These are the activations of a small neural network, seen along a few directions. Each row is one input.
Each table varies a few parts of the input and shows all the possible inputs, shuffled.
A made-up example of a description, with smaller parts first: one of 8 places around a ring, together with either a single point or (one of 2 separate values, together with one of 4 places along a line) or one of 11 places along a line.
Shared parts are said once, and a part with two or three values counts as separate values.
(in the rows, 128 means zero)

Other details of the inputs shift rows strongly along two fixed directions, in all tables alike. That doesn't count.

Table:
R1: [113 114  98  69 119  61 135 139 100 203 110]
R2: [116 109 100 123 109  58 153 164  90 149 115]
R3: [125 125  68 131 215  98 180 171 187 114  83]
R4: [144 140 161 115  61 126  87 105  91 154 155]
R5: [154 111  82 108 115  59 143 175  95 203 115]
R6: [119 123 111 103 176 138 143 152 146 127 107]
R7: [117 103  99  71 120  63 123 152  94 199 114]
R8: [129 135 170 163 118 199 104  91 137  97 150]
R9: [121 157 155 149 158 188 120 103 170  66 128]
R10: [ 99 118  94 101 212 132 133 179 170  96  95]
R11: [106 126 141 144 155 170 121 103 179  72 126]
R12: [103 113 105  81 119  79 143 144  97 210  97]
R13: [116 147 143 135 157 167 117 110 175  65 127]
R14: [ 96 109  83 100 230 125 153 169 167 117  85]
R15: [138 137 148 158  46 101 134 101  77 136 152]
R16: [110 100 109  92 125  99 121 157 102 184 111]
R17: [139 144 152 163  54 110 143 103  70 145 146]
R18: [144 126 149 161  52 111 124 124  59 142 155]
R19: [180 138 148 164  65 123 108 103 112 137 167]
R20: [ 99 127  95 103 216 137 145 172 169 102  86]
R21: [146 140 158 109  60 124 109  91  98 165 156]
R22: [156 145 131 182 147 159 134 103 188  60 143]
R23: [134 123 167 135  66 145  89  93 104 143 159]
R24: [149 150 170 127  75 152 115  85 104 150 153]
R25: [122 144 152 153 165 186 124  89 169  72 136]
R26: [ 97 115  85 148 202 113 181 180 150  81  88]
R27: [125 108 101  66 120  78 130 170  90 204 113]
R28: [125 127 140 131 159 166 117 124 175  72 140]
R29: [144 137 175 162 112 197  87  86 132  86 171]
R30: [175 148 150 192 114 177 123 101 142  91 156]
Description of these inputs: one of 5 places around a ring, together with either one of 2 separate values or one of 4 places along a line.
- The inputs of R9 and R13 match in every part but the place on the ring of 5. If R3 is changed in the same way as R9 into R13, which row does it become? => R22
- Change only the place on the line of 4 in R1. List by row number the other rows that result. => R11, R13, R21

Table:
R31: [136 112 163 145 113 167 100  81 161 135 124]
R32: [112 148 136 116 196 182 125 144 201  53  93]
R33: [121 138 142 136 134 167  83 106 134 130 171]
R34: [ 95 126  85  86 203  91 117 149 156 155  74]
R35: [114 136 113  69 117  82 125  97  90 202 135]
R36: [121  83 121  94 100 106 120 139 111 225 137]
R37: [ 90 111 107 132  74  84 143 158  55 171 108]
R38: [113  53  84  81 199 109 135 167 149 151  92]
R39: [ 71 108  94 123 151  63 169 174 101 146  61]
R40: [158 101  65 129 207  92 176 200 119 138  89]
R41: [172 145 149 198  41 137  96  99 133  81 183]
R42: [142 122 176 120 132 165  85 122 112  99 153]
R43: [103 116  93  54 162 104 142 201 130 169 108]
R44: [ 99 149 141 119 206 168 131 125 203  57 102]
R45: [171 153 143 212 142 187 143 129 146  93 165]
R46: [173 170 139 199 135 178 157  95 151  81 132]
R47: [110 133 186 204  60 176 117 102  83  93 180]
R48: [181 103 124 135  45  55 111 137  62 152 165]
R49: [133 141 154  94  58 114  85 130  76 201 140]
R50: [109 148 187 186  62 163 146  59  83  83 171]
R51: [133 153 150 128 122 209  98 125 160  70 141]
R52: [133 150 132  89  70 102  93  79  76 203 135]
R53: [123 119  63 118 155  40 174 166 169 109  91]
R54: [155 124 106 129  72  28 133 146 108 169 115]
R55: [140 156 160 154  83 190  57  71 118 121 173]
R56: [124 115  69 103 144  22 187 158 145 136 116]
R57: [131 117 105 174 160 111 143 164 191  58 151]
R58: [111 108 159 191 130 176 126 120 101  37 146]
R59: [132 107 142 146 106 184  96  96 158 132 143]
R60: [ 92 127 109  50 180  73 161 155 133 171  98]
R61: [184 149 115 159  56 109 135 136  62 206 137]
R62: [148 135  76 142 193  86 180 179 145 154  65]
R63: [149 152 106 168 194 144 196 125 165  90 122]
R64: [105 148 130  96 200 178 157 125 196  50 122]
R65: [147 127 179 150  70 188 100  43 143 130 153]
R66: [ 70 130 120 174 182 155 173 127 166  29  93]
R67: [130 134 168  95  71 111  94 139  74 209 159]
R68: [150 115 137  93  83 112  69 104  47 190 159]
R69: [148 128 163 120 141 203  96 126 135  54 150]
R70: [ 98  85  87  64 171  84 170 130 152 188  97]
R71: [140 148 176  94  60 100  88 112  76 206 126]
R72: [107 152 122 102 193 183 143 133 201  47  99]
- What is each input in this table made of? => one of 6 places along a line, together with either one of 3 separate values or one of 4 places along a line
- The inputs of R64 and R43 match in every part but the place on the line of 6. If R35 is changed in the same way as R64 into R43, which row does it become? => R33
- List by row number the other rows that have the place on the line of 6 in common with R65. => R44, R46, R52, R53, R66, R72
- Change only the place on the line of 6 in R37. List by row number the other rows that result. => R39, R47, R50, R58, R66
